Each row below holds a small network's activations on one input, seen along a few directions.
In each table, some parts of the input vary, and every possible input appears once, in random order.
Descriptions start from the smaller parts, as in this example, which fits no table here: values(2) and (point or line(9) or (line(4) and ring(8))).
Shared parts are said once, and a part with two or three values counts as separate values.

Table:
row 1: [66 -210 259 118 861 -243 407 111 144 -5 -43 153 101]
row 2: [-13 5 -41 -398 -484 -53 -516 230 -234 -188 -67 88 -80]
row 3: [-65 10 -137 -298 -277 247 -26 -238 -151 -468 609 -497 -199]
row 4: [-71 359 -19 104 97 394 607 66 75 13 228 149 -122]
row 5: [81 -423 190 -157 338 -503 -194 -13 -229 -352 244 -448 121]
row 6: [103 -157 366 114 187 -327 -521 2 -55 67 -229 -585 222]
row 7: [-39 213 -29 -30 11 158 -24 278 146 270 -166 772 -12]
row 8: [120 331 -22 122 -55 278 -142 296 439 465 -324 596 26]
row 9: [-8 -409 153 133 888 -210 381 -8 349 -98 146 125 132]
row 10: [121 -268 -249 -511 -212 95 -511 43 -47 -594 401 104 -134]
row 11: [103 -109 -169 -169 224 291 114 140 365 -174 219 741 -138]
row 12: [-28 -398 -656 406 -920 -451 -1 -752 -621 150 -771 -318 210]
row 13: [114 -159 -198 -397 -360 -5 -473 251 -203 -436 304 122 -41]
row 14: [-77 161 -65 33 159 451 594 -143 250 -42 425 136 -210]
row 15: [-36 -269 359 -162 209 -538 -239 -28 -266 -111 -112 -482 140]
row 16: [30 -539 91 -205 448 -408 -258 -118 -57 -562 337 -492 205]
row 17: [-220 481 60 184 -50 295 459 -12 45 410 39 181 -141]
row 18: [-77 544 167 427 -118 524 284 63 287 546 -147 12 -48]
row 19: [-28 -246 -554 749 -529 -297 600 -687 -209 540 -922 304 239]
row 20: [143 175 -120 -212 -493 57 -745 197 34 51 -159 -27 -41]
row 21: [-78 -148 442 161 660 -315 388 81 127 345 -288 130 131]
row 22: [-201 330 -20 -149 -491 90 -155 -98 -355 -15 214 -452 -141]
row 23: [101 92 -129 -93 167 216 134 344 196 -115 10 761 -102]
row 24: [-59 214 -102 -219 -345 172 -4 -32 -319 -405 401 -479 -174]
row 25: [-34 449 -14 1 -554 209 -270 -80 -61 179 59 -621 -104]
row 26: [56 -30 439 447 638 -126 110 108 352 530 -408 26 161]
- The inputs of row 14 and row 3 match in every part but one. If row 19 is changed in the same way as row 14 into row 3, which row does it become? => row 12
- What is each input in this table made of? => values(2) and (point or (values(3) and line(4)))
- Change only the values(2) part in row 20. List by row number the other rows that result. => row 8
- Change only the values(3) part in row 25. List by row number the other rows that result. => row 6, row 20

Table:
row 27: [126 -282 65 -88 170 -346 -399 -92 -187 -331 -114 -376 177]
row 28: [-74 57 347 -30 330 -76 19 -66 46 38 174 -439 -24]
row 29: [-13 -267 99 -147 214 -351 67 -34 -194 -237 119 -198 61]
row 30: [10 205 -277 278 -266 177 341 -294 -23 208 -91 22 -49]
row 31: [-22 418 -22 194 -288 110 125 -173 -11 452 -210 -147 -53]
row 32: [-53 253 191 -210 -54 283 -130 266 244 9 281 -2 -195]
row 33: [-29 -81 -31 -288 -152 20 -125 256 -33 -240 259 272 -133]
row 34: [-28 -165 107 46 325 7 259 -179 40 -205 296 -274 42]
row 35: [70 -59 237 389 777 -29 434 215 528 489 -435 835 129]
row 36: [44 -153 -108 -289 -142 120 -476 306 -135 -300 -31 92 -4]
row 37: [-60 40 -69 -101 -36 350 84 155 236 -242 395 164 -189]
row 38: [53 -41 -271 157 -498 -128 -330 -196 -217 149 -415 -65 190]
row 39: [-25 76 -267 90 -382 -137 130 -163 -295 209 -228 116 49]
- What is each input in this table made of? => point or (values(3) and line(4))

Table:
row 40: [58 -316 171 15 194 -343 -88 -241 -188 -23 -288 -139 91]
row 41: [-13 253 -23 46 -420 126 -70 -43 -264 13 22 -289 -87]
row 42: [-15 51 -241 146 -466 7 -185 -253 -102 106 -224 -291 67]
row 43: [-87 464 -63 601 232 389 892 107 563 847 -498 902 1]
row 44: [-89 -191 262 -142 261 -61 54 -27 -11 -169 293 -255 -33]
row 45: [87 -98 131 -242 377 -32 -12 58 67 -232 453 -77 -127]
row 46: [9 -18 185 -34 299 -208 42 33 -115 -121 121 -387 72]
row 47: [-71 180 223 559 953 86 918 157 661 728 -360 833 117]
row 48: [36 160 -146 -184 -301 396 -207 175 -4 -321 253 153 -141]
row 49: [12 -121 -300 195 -601 -188 -150 -165 -319 124 -341 -76 113]
row 50: [87 -278 134 105 240 -243 -157 -196 3 6 -96 -334 134]
row 51: [80 -409 1 131 108 -476 -78 -104 -183 -4 -220 -144 237]
row 52: [41 207 -157 -193 -330 277 -80 -14 -58 -115 352 0 -223]
row 53: [46 -106 64 -248 408 38 -96 254 145 -458 339 50 1]
row 54: [-183 149 -107 -104 -447 197 26 -87 -114 -74 172 -208 -88]
row 55: [-6 -25 -125 74 -514 -52 -160 -303 -320 101 -410 -71 -32]
row 56: [27 -99 141 -383 354 -116 -288 360 186 -265 268 128 -3]
row 57: [-19 197 -150 -343 -344 202 -359 290 54 -143 165 204 -98]
- The inputs of row 46 and row 41 match in every part but one. If row 47 is changed in the same way as row 46 into row 41, which row does it become? => row 43
- What is each input in this table made of? => values(2) and (point or line(8))
- Change only the values(2) part in row 40. List by row number the other rows that result. => row 55

Table:
row 58: [64 -88 9 215 99 -118 24 62 41 199 -274 253 105]
row 59: [-85 153 35 139 -27 8 358 -113 -64 206 -68 59 8]
row 60: [17 -101 226 -36 572 -95 37 33 235 -71 137 6 -42]
row 61: [49 96 -184 16 -338 169 -204 43 31 11 -173 224 -27]
row 62: [-54 -52 137 -179 313 -4 130 159 71 -147 198 168 -75]
row 63: [48 -5 -109 37 -253 57 -97 51 13 93 -196 217 -69]
row 64: [-37 49 138 243 200 -25 284 -167 129 314 -136 -111 105]
row 65: [28 -419 -280 -226 -392 -302 -392 -339 -463 -528 123 -615 90]
row 66: [-64 202 -103 84 -234 157 185 -99 -28 187 41 -43 -41]
row 67: [5 13 -4 -215 109 118 -59 158 86 -153 322 64 -101]
row 68: [-34 287 -114 89 -333 288 99 -112 3 86 32 -43 -64]
row 69: [43 -144 71 165 184 -156 -27 -19 163 244 -328 159 136]
row 70: [46 -98 180 -5 456 -35 91 175 131 -94 193 84 8]
row 71: [-16 -64 51 -440 -457 -197 -697 26 -482 -458 216 -763 -20]
row 72: [34 92 -25 -206 20 272 -140 153 105 -255 301 58 -119]
row 73: [-34 128 9 257 118 -26 357 -55 66 239 -118 -40 62]
row 74: [-8 -48 -38 61 -36 -111 51 45 -37 127 -271 324 43]
- What is each input in this table made of? => values(2) or (values(3) and line(5))
- Change only the values(3) part in row 70. List by row number the other rows that result. => row 58, row 73
- Change only the line(5) part in row 74. List by row number the other rows that result. => row 58, row 61, row 63, row 69
